A small network was shown many inputs. Here are its activations along a few directions, one row for each input.
Each table varies a few parts of the input and shows all the possible inputs, shuffled.
Descriptions start from the smaller parts, as in this example, which fits no table here: one of 4 places along a line, together with either a single point or one of 9 places along a line or (one of 2 separate values, together with one of 5 places around a ring).
Shared parts are said once, and a part with two or three values counts as separate values.

Other details of the inputs shift rows strongly along two fixed directions, in all tables alike. That doesn't count.

Rows:
row 1: [ 60 -30  -8 -23  25  -6 -11 -15 -38 -28  -2  20   3   3]
row 2: [ 58 -11  -6  -6  16   0   0 -20 -42 -42   0  31  -4   9]
row 3: [-21  41  -9  21  39   0  19  22  31  57   1 -34  39  -8]
row 4: [ 45 -25   5 -37   8 -11  14 -28 -45 -14  -8  45 -10   9]
row 5: [ 61 -29  10   2  14   5  14 -13 -44 -42  -6  28   0   5]
row 6: [ -4  -2   0   8  -6  17  -6 -21  10 -23   2 -11 -10  20]
row 7: [-34  35  -3  14  23 -15  21  23  23  65   7  -4  28 -21]
row 8: [ 51   3  10  20  10  -5  24  21 -48  -3 -16  31  11 -19]
row 9: [  0   9  -1  14 -12  -8  10  14  12  32  -9  -6   8 -19]
row 10: [-26  -5  -8  -8 -24  17 -18  -1  25   2 -19 -22 -17   4]
row 11: [ -7  -3   4   9 -34   1  -9  -6   3 -18   2  -4 -17  -1]
row 12: [-23   1   0  -7 -12  -6 -10 -14  -1 -13  16  12 -18   5]
row 13: [ 49  -3   7  -5  18 -30  21  11 -39  18  -8  39   8 -27]
row 14: [-22  14   5  18  19  20   6  18  29   9  18 -27  19   5]
row 15: [-36 -12  -6 -17 -38  28 -36 -23  15 -47  -9 -18 -40  21]
row 16: [-20   3  -3   5  -3 -23 -17  32  32  22   7 -14  19  -4]
row 17: [-24  12   2   5 -15 -10   2  11  23  35   1 -14   3 -15]
row 18: [ 48   6  17  15  10 -23  27  17 -46   1  -3  38   9 -23]
row 19: [-46 -15   0 -32 -37  15 -23 -45  13 -37  17  -5 -36  37]
row 20: [ 36 -13   2 -19   7 -15  12 -18 -52 -30   5  45 -13   4]
row 21: [-20  11  -3  12 -14   6   2  17  22  33 -12 -21   7 -13]
row 22: [-17  13  -7  -9  13 -13  19   3   5  32   3   3  10  -5]
row 23: [-33 -16  -6 -12 -47  26 -36 -20  15 -44  -6 -17 -40  21]
row 24: [-20 -27 -14 -19 -31  19 -35 -44  31 -27  -1 -30 -35  33]
row 25: [-31 -21 -10 -31 -38  23 -38 -25  25 -31 -20 -20 -40  17]
row 26: [-20  24   6  31  36   8  30  26  32  57  -4 -35  43 -14]
row 27: [-25  43   2  32  44  10  15  33  26  36  18 -25  48 -11]
row 28: [ 70 -20   6  -1  49  -6  22  15 -39   3  -7  22  22 -11]
row 29: [-41   5   2   0 -26  -4 -15  -7  16  -6  18  -9 -20   2]
row 30: [ -7  11   8  17   6 -21  -7  37  10   4  14   3  22  -5]
Each input here is: one of 2 separate values, together with either a single point or one of 5 places around a ring or one of 9 places along a line.
The inputs of row 22 and row 20 match in every part but the choice among 2 separate values. If row 3 is changed in the same way as row 22 into row 20, which row does it become?
Answer: row 2
Change only the choice among 2 separate values in row 18. List by row number the other rows that result.
Answer: row 17
Change only the place on the ring of 5 in row 2. List by row number the other rows that result.
Answer: row 5, row 6, row 14, row 27

Rows:
row 31: [-59   4  -4  -1 -34  26 -25 -15  36 -18   7 -33 -23  19]
row 32: [ -9   1  -5   9   7   3  -7   8  28  19   3 -27  13  -1]
row 33: [-51  -1  -4   2 -41  21 -29  -6  40 -17   0 -37 -22  15]
row 34: [-15  11   3  23 -12  -2  -2  20  20  15   1 -18   5 -12]
row 35: [-51  -7 -10 -14 -12  14 -23 -31  43 -13  26 -36 -11  32]
row 36: [-17  12  -4   3  23   8   7  -3  18  14  15 -19  16  10]
row 37: [-25  21   5  15   2   9   8   7  10   8   6 -12   6  -2]
row 38: [ 49 -20  -2 -12  24   7   4 -10 -30 -23 -15  19   0   6]
row 39: [-10 -39  -3 -29 -50   7 -39 -54  -3 -73  20   8 -51  35]
row 40: [  9  21   1  21  39   6  20  30   8  36 -10 -16  38 -10]
row 41: [-11  31   3  13  10 -22  31  27   0  61  -9   7  22 -29]
row 42: [  4  26   0  18  48   9  27  22   1  36  -5 -10  36  -8]
row 43: [ 33 -17  -2 -24 -19 -15   1 -20 -35  -9 -19  36 -25  -7]
row 44: [-11  34   9  28  23  -2  29  24   0  29  11  -1  26 -11]
row 45: [-50  -4 -11 -15 -11  24 -24 -28  43 -12  14 -40 -14  26]
row 46: [ 63 -27   0  -7  17  -3   0  -1 -29 -17 -13  20   7  -3]
row 47: [ 39 -12   4 -15   6 -36  -8  11 -41 -22   8  51  -1 -10]
row 48: [ 47 -25   5   0 -16  -4  -7   0 -31 -34 -12  23 -13  -4]
row 49: [ 35 -23   6 -25 -16 -33   3  -7 -40  -6  -6  48 -19 -13]
row 50: [-14  29   6  11   9 -24  30  30   1  59  -5   9  20 -29]
row 51: [ 43 -14   6  -1   2   4   5  -2 -39 -31 -17  29 -10  -3]
What is each input in this table made of?
Answer: either a single point or one of 4 places along a line or (one of 2 separate values, together with one of 8 places along a line)
Start at row 39 and move only the place on the line of 8, one step at a time. The first step leads to row 44. Which rows follow, in order?
Answer: row 37, row 31, row 51, row 33, row 48, row 34

Rows:
row 52: [-37 -25  -9 -19 -34  -5 -35 -13  42  -4  15 -26 -18  10]
row 53: [-51  -4  -5 -18 -36   1 -18  -9  41  19  -4 -26 -21   4]
row 54: [-14 -14  -2 -30 -17   2 -12 -33 -11 -31   6  15 -33  19]
row 55: [ -3  -8 -10 -14   2  24 -11 -18   7  -6 -16 -18  -7  10]
row 56: [ 44   0   4   0  55   0  28  14 -19  13   1  12  41   4]
row 57: [  9   7  -5  19  20  18   8   3  15  13  -2 -30  15  -2]
row 58: [ 28   1   7 -14  27 -14  22   0 -45  -7  -1  41   3  -5]
row 59: [ 36 -13   1 -15  11 -23   8  15 -30  13 -18  33   6 -22]
row 60: [-44  47   5  32  33  -2  31  15  32  53  22 -23  36  -3]
row 61: [ 35   4  11   4  33 -17  29  -2 -35   3  13  32  16  -3]
row 62: [  5 -29  15   4 -15  13 -10   6  -1 -36   3  -2 -11  13]
row 63: [ 26   1   2 -14  28 -14  14   3 -42 -10   0  41   5  -6]
row 64: [ 81 -22   2  11  20   7  10  -6 -47 -33 -14  21   2  -9]
row 65: [-39  -3  -4   1 -30  35 -27 -11  29 -30  -8 -32 -26  14]
row 66: [ 50  10  11  36  36   7  28  26 -26   2  -8  10  30 -18]
row 67: [ 44   7   2  11  37 -11  30 -11 -37   4   8  27  15  -3]
row 68: [ 58 -19   0 -27  37   2  15  -5 -43 -16 -19  35  13   9]
row 69: [ 61 -13   0   4  38   5  16  -5 -31  -3  -9   8  20  -2]
row 70: [ 35  -2   9  -2  33 -18  23  -2 -38  -7  16  34  13  -2]
row 71: [  3 -21   3 -22 -48   0 -17 -27 -19 -40  -6  19 -43   9]
row 72: [-33  -8 -10 -22 -48   5 -44 -14  12 -37   6  -3 -37  11]
row 73: [-31  31  -3  22  25 -15   5  42  43  68  13 -29  41 -24]
row 74: [ 15 -47  -2 -32 -32 -12 -25 -27  -2 -28   6   7 -30  11]
row 75: [ 59  -4  -3   1  29   9  17   2 -38  -4 -28  16   6 -13]
row 76: [-29  27  -4  29   9  -6  20  20  43  68   2 -36  27 -15]
row 77: [-51  -1  -4 -12 -48   6 -28  -8  21 -19   6 -13 -28   8]
row 78: [-27  34  -1  24  47  14  25  26  39  57  10 -44  52   1]
row 79: [-13   2   3   6  -2 -13   9  11  24  38   6 -15  11  -8]
row 80: [-35 -29   8 -14 -41  26 -30  -5  17 -44  -7 -13 -36  22]
row 81: [-13  34  -7  39  22 -10 -10  49  32  22   1 -26  37  -8]
row 82: [ 23  18  -1  -6  42 -14  12  16 -33   5   2  34  17 -12]
row 83: [-15   9  -7  -9   4 -12 -11  19  16  31  -7  -4   8 -17]
row 84: [-40  45  -2  23  41  -7  11  29  30  42  29 -19  39  -7]
row 85: [ -1 -10  -3  -4 -26  -6 -28  -7   1 -30  19   3 -14   5]
row 86: [ 18 -20 -16 -18 -23  -4 -51  -4  -9 -58 -19  10 -27  13]
row 87: [-29  30  -4   7  37  17  20  20  26  48  -8 -31  35   1]
row 88: [  2 -21   9  -3 -24  21 -16  -5  -9 -46 -14   6 -26  11]
row 89: [ -5  -2  -6  -4 -38   7 -10 -23  -6 -17  -9   3 -31   4]
row 90: [ 20 -29   1 -10 -45  -2 -18 -39 -16 -47   7  15 -35  14]
row 91: [-46  51   6  35  -1   1  28  30  25  56  -6 -19  22 -19]
row 92: [-62  13  -7 -12 -17  13 -11 -26  33  -1  10 -20 -20  21]
row 93: [ -6  19   0  28 -12  -1  13  -1   8  17   6 -12   6  -7]
row 94: [ 39  -6   3  -5  10 -19  21   6 -27  23 -25  29   6 -19]
row 95: [ 56 -19   9   1  -2 -21   7   3 -50 -28   4  43   1 -11]
row 96: [ 43 -13   4 -10  28 -19  10  -7 -44 -24  16  41   7   1]
row 97: [ 15 -34   5 -18 -43  -7 -20 -28 -19 -51  12  17 -34  12]
row 98: [-31 -21  -8 -13 -39   0 -24 -27  42   0   8 -27 -22  15]
row 99: [-39   2 -11   1 -25  35 -25 -12  36 -15 -11 -42 -22   9]
row 100: [ 28  -2   6  -8  16 -22  21  21 -24  30 -18  25  12 -24]
row 101: [-40  47  13  43   5  -8  32  36  29  59  14 -24  35 -19]
row 102: [-49  -2   1 -12 -49   7 -21 -12  19 -16   4 -13 -31   9]
row 103: [-46   2 -14  -9 -32   7 -15 -14  43  24 -10 -33 -19   4]
row 104: [-35 -15   8  11 -31  26 -24  -7  34 -33  10 -31 -16  20]
row 105: [ 29  16   0   4  33  -6  30  -5 -37  12  -9  30   9  -8]
What is each input in this table made of?
Answer: one of 2 separate values, together with either a single point or one of 8 places along a line or (one of 3 separate values, together with one of 6 places along a line)
The inputs of row 89 and row 93 match in every part but the choice among 2 separate values. If row 77 is changed in the same way as row 89 into row 93, which row does it become?
Answer: row 95
The inputs of row 64 and row 99 match in every part but the choice among 2 separate values. If row 90 is changed in the same way as row 64 into row 99, which row does it become?
Answer: row 91
Change only the choice among 2 separate values in row 58. List by row number the other rows that result.
Answer: row 70
Change only the choice among 3 separate values in row 97. List by row number the other rows that result.
Answer: row 70, row 74
Change only the place on the line of 6 in row 82. List by row number the other rows that result.
Answer: row 54, row 58, row 63, row 92, row 105

Rows:
row 106: [-38  18  -1  30 -31  35  16 -13  43  35 -15 -55  -7  -5]
row 107: [  6  45  16  28  49 -31  59  39 -17  61  25  24  49 -28]
row 108: [-34 -46 -10 -64 -57   8 -51 -52  10 -45  -7   0 -70  21]
row 109: [  8  50  22  59  37 -23  55  57 -20  48  13  16  49 -37]
row 110: [ 53  -5   6   5  19   9   7  -4 -50 -43 -16  33  -7   6]
row 111: [-70  22   1  11 -28  23 -13  29  45  30 -14 -33 -12 -18]
row 112: [ 66 -32   4   7  21  12   3   2 -40 -38 -19  18   3   8]
row 113: [ 45 -25  -6 -33   5 -29   9  -5 -46  -8 -20  45 -12 -13]
row 114: [ 60 -27  -7 -24   2 -42  -5 -11 -33   1 -11  44  -7  -8]
row 115: [ 45   1   8   4  10   3   5  -1 -57 -43 -10  44  -9  -2]
row 116: [-19 -42 -10 -36 -86  10 -60 -28  18 -55 -10  -8 -52  22]
row 117: [-38   4  -7  -3  19  14 -13  -2  55  21  12 -44  22  10]
row 118: [-57  13   9   6 -14 -14   3  -2  40  29  42 -18   7   8]
row 119: [ 51 -25   0 -32  -1 -33   2  -8 -47   0 -19  41  -7  -8]
row 120: [ 71 -31 -10 -22  33 -15 -12 -10 -32 -18  11  20  10  -3]
row 121: [-23 -39  -9 -38 -80  12 -58 -29  14 -61 -13  -8 -62  16]
row 122: [-51  21  -7  -5  16  23   3  -6  42  18   8 -39  13  23]
row 123: [-50  28   1  25   3  34   2  15  46   8  -1 -51  11  16]
row 124: [-59  31  -9  -3  16  18   0  -7  38  19  12 -29   7  20]
row 125: [-33 -25  -5 -16 -61  14 -46 -43   2 -77  16   0 -55  27]
row 126: [ 69 -26  -1   3 -15 -29  -7  13 -35 -14 -22  42  -7 -17]
row 127: [ 39  -3   0 -22  25  -8  11 -19 -53 -27   1  51  -6   4]
row 128: [ 25  26   3  24  78   0  48  38  -9  60  -5  -1  66 -14]
row 129: [-40  10   0  27   6  24 -13  19  60  11   3 -56  22   3]
row 130: [-71  31  -6   1  -2   0   0  -5  34  22  29 -17   2   7]
row 131: [ 77 -30  -4   4  17  -7 -14   8 -34 -37   0  13   5  -8]
row 132: [ 29  35   7  31  48  -3  73   8 -14  85 -20  -1  41 -31]
row 133: [-59  20  16  34 -29  -5  -2  16  41  15  31 -30   5   1]
What is each input in this table made of?
Answer: one of 2 separate values, together with either a single point or one of 4 places along a line or one of 9 places along a line
The inputs of row 130 and row 125 match in every part but the choice among 2 separate values. If row 118 is changed in the same way as row 130 into row 125, which row does it become?
Answer: row 133
